A small network was trained on made-up records. Each row is its average activation on records with the value named, seen along a few directions.
Values that are neighbours, or in one group, have similar rows; names and order tell nothing.
Strong random noise was added to every row along 4 fixed directions; ignore it. To show where, here is one row again and again, with new noise each time:
[ -42 -316 -276  -90   23 -255  -44  157    6  348  454  -59  -51  257
  -36 -405 -252  295]
[ 316    5 -167  597  262 -156   97   63   22  -71  466 -223   91 -104
   29  -13 -395  -99]
[-123  -65 -166 -207   18  -98  254  -84   17 -106   92   -9  -94   29
  -39 -165 -266   31]
[-354   89   34 -419  -66   25  497 -343  248  101 -439   15  -89   54
   11  128  219 -344]
[ 145   32 -102  430  253 -138  171  -38  142  217  275 -229  107    8
   64   48  -85 -205]
[  88 -172 -242  135  110 -202   40  105  -20   68  443 -103  -17   79
  -23 -260 -373  155]


Field Ganis:
j9: [ -84   75 -215 -200  368  -39 -154   45 -581 -296  728   60  -15  -65
    7 -388 -462  753]
j3: [ -36   40 -374 -242  259  -68 -130  257 -407   67  746  -89  169  208
  -21 -404 -197  818]
j17: [ 482 -187  185  861 -140  -24 -405  340  200 -195  -46   -9  -36 -242
 -122  223 -121 -349]
j4: [ 652 -623   42  732 -711  -89 -576  619  119  386   90  -67  197  113
 -229   17  -47  124]
j15: [-238  -42  -56 -233  385  155 -227   50 -230  381  188  -59  154  409
  -36 -212  298  442]
j21: [ 259 -318   35  184 -323 -162 -346  329  169 -160   79   32  -50  -17
 -129 -277 -258    7]
j8: [   7 -116   71   27  194 -131 -517  197   59  926  123   24    3  317
  148  -46  494   53]
j22: [ -86  246  -43  179  542  -29 -138 -210  -85  437  479 -122  191   11
  217   88  151  187]
j2: [ 402 -174   78  512   61  -42 -241  206  258  -17  -68   32  -21  -96
   82  157  -46 -410]
j6: [-468 -298 -136 -856 -266  -74  213  -81   51 -137 -457  293 -319  166
 -113 -371  -17   32]
j20: [ 297  -33   40  232 -442  -35  108   89  127 -261 -231  112 -201 -116
  -47  124 -328 -295]
j7: [-141   70  112 -635 -566   30  180 -115 -153 -459 -282  307 -233  -78
  -94   61 -146  296]
j1: [ 122 -109   -4  129 -312 -126 -122  201  201  156  112  -17   15   58
  -20 -155 -156  -34]
j14: [ 115  456   25  229  217   57  357 -319  -73 -334   32  -49  -36 -319
  191  495 -152 -269]
j10: [  79  327  208  162   35  243  196 -304   65 -367 -287  148 -127 -299
  169  585   20 -368]
j5: [ 477 -559 -109  359 -317   -8 -754  621 -238  150  320   47   43  114
 -191 -359 -137  372]
j13: [  72 -342   38  131 -183 -184 -272  259   17  126   90 -175   74   78
 -104 -291  -43  258]
j18: [ 134  194  -30  475  429  147 -203   73 -294 -392  385   29  137 -267
   57  -13 -227  120]
j24: [  -5 -459 -126 -246 -616 -227 -401  250 -109  416  272  185 -209  204
  -64 -139 -122  494]
j12: [-132  254   38 -498 -277  431  232 -169 -339 -843 -524  301 -156 -203
  -95  196  -78  105]
j11: [-262  -24   23 -297  225   35  -50  -53  -66 -256    3 -110   29  -35
  -35 -302   44  160]
j16: [  92  202   81  -10   61  259   81  -97 -116 -720 -352  318 -280 -379
   75  272 -355 -173]
j19: [ -95 -158   49 -538 -589  -47   73   10   -9 -393 -241  168  -57  -24
 -185 -223 -195  142]
j23: [ 268  -49  -50  284   97   15 -164  270 -254 -306  271 -172  203    1
 -159 -228 -223  191]
A value of Ganis combines one of 6 hidden first parts with one of 4 second parts; all combinations occur once.
Question: j14 and j3 share the first part; j14 and j10 share the second. Which value has the first part of j10 and the second part of j3?
Answer: j12
Question: j17 and j2 share the first part; j17 and j8 share the second. Which value has the first part of j8 and the second part of j2?
Answer: j16
Question: j15 and j18 share the first part; j15 and j4 share the second. Which value has the first part of j4 and the second part of j18?
Answer: j19
Question: j6 and j21 share the first part; j6 and j20 share the second. Which value has the first part of j20 and the second part of j21?
Answer: j1
